These are the activations of a small neural network, seen along a few directions. Each row is one input.
In each table, some parts of the input vary, and every possible input appears once, in random order.
A made-up example of a description, with smaller parts first: one of 5 places around a ring, together with either a single point or one of 11 places around a ring or (one of 3 separate values, together with one of 4 places along a line).
Shared parts are said once, and a part with two or three values counts as separate values.
In the rows, 128 means zero.

Other details of the inputs vary at random and push rows far along two fixed directions, the same in every table; ignore that.

Table:
r1: 113	111	129	107	115	71	127	112	158	138	85	161	105	188
r2: 164	155	135	144	124	195	84	110	109	91	164	106	132	99
r3: 105	117	126	198	95	110	76	93	163	67	145	105	100	115
r4: 77	97	123	93	150	64	200	177	132	177	99	155	140	154
r5: 166	143	142	165	106	181	45	91	134	57	163	106	120	104
r6: 93	99	120	151	75	30	49	74	211	97	94	170	75	209
r7: 189	160	140	119	152	224	119	140	75	117	175	99	148	64
r8: 200	177	151	151	111	219	66	106	101	73	191	86	144	59
r9: 118	131	116	70	171	105	182	145	105	178	75	159	150	136
r10: 77	94	122	197	83	49	74	75	196	86	118	133	85	156
r11: 121	123	113	120	165	148	176	173	111	140	144	108	143	100
r12: 107	114	118	138	138	112	139	153	139	116	143	120	134	124
r13: 113	120	121	167	117	133	120	140	141	84	141	114	127	115
r14: 124	134	112	77	172	114	160	135	112	168	93	147	149	125
r15: 167	145	142	102	155	189	150	144	85	133	136	119	144	103
r16: 119	127	121	51	184	122	226	178	86	223	91	163	135	158
r17: 137	147	132	99	154	149	145	138	110	160	130	134	131	134
r18: 139	143	134	179	85	125	33	78	163	75	141	117	108	150
r19: 176	158	134	152	121	196	77	107	105	92	165	91	138	97
r20: 189	161	138	99	153	208	138	138	79	130	164	98	152	74
r21: 91	104	137	195	55	89	47	100	184	54	141	132	118	125
r22: 95	100	116	131	85	40	94	93	181	119	80	166	91	214
r23: 133	133	135	68	156	107	187	152	114	189	95	154	132	156
r24: 136	132	127	103	144	129	154	136	110	159	103	134	131	157
r25: 116	111	121	170	64	75	26	58	196	57	116	135	88	188
r26: 105	106	134	177	69	71	33	75	194	65	105	162	81	190
r27: 147	144	138	147	110	168	88	108	120	90	141	124	124	124
r28: 96	108	128	172	93	91	76	119	170	77	148	125	123	128
r29: 150	148	129	135	127	171	96	120	113	113	154	123	125	113
r30: 83	98	119	89	145	85	209	172	132	199	99	155	146	131
r31: 95	107	107	103	175	105	207	172	121	177	108	125	126	133
r32: 138	136	131	100	128	119	146	128	119	146	109	134	130	153
r33: 127	126	129	155	108	156	110	133	135	109	167	106	149	68
r34: 107	116	121	128	114	75	116	115	151	145	88	158	105	194
r35: 161	146	134	181	108	207	97	118	113	87	198	82	159	29
r36: 135	142	133	106	142	125	151	138	112	165	106	136	132	156
r37: 134	131	133	81	167	125	163	146	118	175	111	144	128	147
r38: 205	180	137	134	145	249	110	137	57	115	191	76	161	48
r39: 169	159	142	164	140	229	146	146	66	93	185	66	155	23
r40: 89	99	120	181	95	71	98	90	181	109	127	133	105	138
r41: 89	99	116	95	153	86	221	164	129	208	98	154	144	133
r42: 91	104	121	141	125	85	143	150	151	115	120	138	126	150
r43: 156	161	144	130	129	184	116	127	99	118	147	121	138	109
r44: 86	100	130	189	88	69	100	90	172	93	116	132	98	144
r45: 81	97	118	85	152	77	194	173	133	191	110	148	143	134
r46: 190	164	143	115	134	208	129	138	75	118	164	106	150	71
r47: 132	124	112	70	155	109	176	145	111	185	106	141	129	156
r48: 100	107	121	107	156	98	217	153	115	195	107	140	139	121
r49: 172	150	132	100	139	183	151	136	81	130	138	106	150	105
r50: 144	139	124	77	154	129	167	141	108	173	118	127	137	143
r51: 119	122	136	75	163	102	182	152	121	186	86	161	124	170
r52: 91	106	118	170	110	96	119	125	160	95	114	124	105	142
Each input here is: one of 2 separate values, together with either a single point or one of 10 places around a ring or (one of 3 separate values, together with one of 5 places around a ring).
Changing only the choice among 2 separate values turns r9 into r14. The same change can be made to r51. Which row results?
Answer: r37
Changing only the choice among 2 separate values turns r22 into r47. The same change can be made to r36. Which row results?
Answer: r18
Which other rows does r50 become when the choice among 2 separate values takes its other values? List them by row number.
Answer: r32
Which other rows does r12 become when the place on the ring of 10 takes its other values? List them by row number.
Answer: r3, r10, r11, r28, r31, r33, r35, r40, r45
Which other rows does r5 become when the place on the ring of 5 takes its other values? List them by row number.
Answer: r2, r19, r20, r25
Which other rows does r51 become when the choice among 3 separate values takes its other values? List them by row number.
Answer: r15, r26

Table:
r53: 118	121	134	136	107	58	71	71	180	94	93	158	87	180
r54: 189	189	156	162	108	211	58	112	93	81	181	92	143	92
r55: 118	115	114	67	184	121	219	169	101	222	121	134	158	114
r56: 148	141	130	123	139	166	168	139	99	160	145	111	155	74
r57: 71	83	125	118	107	30	133	132	182	146	81	177	117	186
r58: 72	97	112	146	116	52	108	124	192	106	104	149	95	189
r59: 65	92	112	112	116	31	130	128	194	149	93	173	113	186
r60: 177	165	150	169	100	226	103	118	83	75	193	88	165	26
r61: 152	125	136	72	149	145	169	146	109	181	124	144	118	155
r62: 140	122	122	166	59	108	15	65	169	50	115	116	108	172
r63: 142	148	119	75	182	167	174	152	83	181	103	154	141	129
r64: 134	132	122	113	170	154	202	161	90	175	125	106	137	103
r65: 113	120	117	208	86	108	42	80	178	49	156	111	94	136
r66: 111	120	125	80	180	126	238	182	79	198	101	131	139	126
r67: 170	151	146	174	117	216	89	142	89	54	185	77	148	51
Describe the family of inputs behind these rows.
Answer: either one of 5 separate values or (one of 2 separate values, together with one of 5 places around a ring)
Which other rows does r58 become when the choice among 2 separate values takes its other values? List them by row number.
Answer: r59
Which other rows does r60 become when the place on the ring of 5 takes its other values? List them by row number.
Answer: r55, r56, r57, r59
Which other rows does r65 become when the choice among 2 separate values takes its other values? List them by row number.
Answer: r55

Table:
r68: 88	108	112	108	166	73	150	160	156	157	129	135	126	153
r69: 133	159	136	180	97	157	43	80	148	81	131	132	99	158
r70: 108	112	120	173	121	112	63	95	179	76	162	115	99	115
r71: 76	94	141	125	134	68	180	149	144	150	80	166	118	143
r72: 195	168	152	101	131	223	111	120	58	137	185	101	181	41
r73: 161	142	124	141	110	136	61	91	133	44	120	121	111	153
r74: 166	146	152	164	71	154	30	81	150	30	148	104	89	154
r75: 150	128	149	168	90	126	60	90	155	95	138	139	83	188
r76: 105	104	125	66	126	50	147	116	177	194	67	185	134	194
r77: 70	98	108	106	139	46	155	178	163	166	102	147	130	184
r78: 113	103	106	167	108	99	125	96	150	130	127	110	109	132
r79: 136	135	122	89	157	191	208	209	69	158	156	109	184	75
r80: 175	171	158	184	120	222	132	129	69	84	179	71	166	16
r81: 119	127	121	56	134	67	160	135	138	203	88	184	127	159
r82: 96	118	115	121	137	82	208	135	120	186	98	125	130	143
r83: 129	120	135	95	161	180	220	199	71	158	141	134	167	73
r84: 130	139	119	164	112	124	46	82	144	75	99	135	108	169
r85: 153	131	111	95	191	193	205	161	80	183	156	90	141	54
Describe the family of inputs behind these rows.
Answer: either one of 3 separate values or one of 5 places around a ring or one of 10 places around a ring
Which of the alternatives is r81?
Answer: one of 3 separate values

Table:
r86: 126	125	126	104	145	126	167	150	112	164	125	131	146	113
r87: 166	152	138	121	124	173	116	125	98	104	137	116	140	113
r88: 96	107	121	133	131	84	140	131	154	136	104	141	112	164
r89: 121	126	120	109	151	130	171	154	109	158	125	126	138	121
r90: 147	139	123	82	158	140	143	140	110	154	126	129	135	136
r91: 124	127	127	105	149	129	171	151	115	161	123	127	140	116
r92: 132	134	131	135	141	147	139	141	110	123	142	111	133	108
r93: 127	129	128	114	141	135	159	144	115	146	132	126	137	110
r94: 90	104	118	141	113	76	120	118	165	125	106	144	109	167
r95: 117	126	126	136	114	95	88	90	156	118	97	153	105	171
r96: 97	110	122	146	105	75	110	113	168	119	111	145	111	158
r97: 129	124	127	109	141	134	161	145	113	154	131	130	145	107
r98: 96	104	124	131	112	75	124	118	163	137	106	149	120	156
r99: 149	140	132	158	118	177	104	125	112	91	163	101	136	82
r100: 183	162	141	154	107	195	80	97	105	89	168	94	128	98
r101: 128	125	126	121	151	139	161	149	113	141	130	122	131	118
r102: 148	142	145	177	73	147	24	84	158	57	150	130	110	138
Describe the family of inputs behind these rows.
Answer: either one of 5 separate values or (one of 3 separate values, together with one of 4 places along a line)
Which other rows does r92 become when the choice among 3 separate values takes its other values? List them by row number.
Answer: r88, r101
Which other rows belong to the same alternative as r95? List them by row number.
Answer: r87, r90, r100, r102
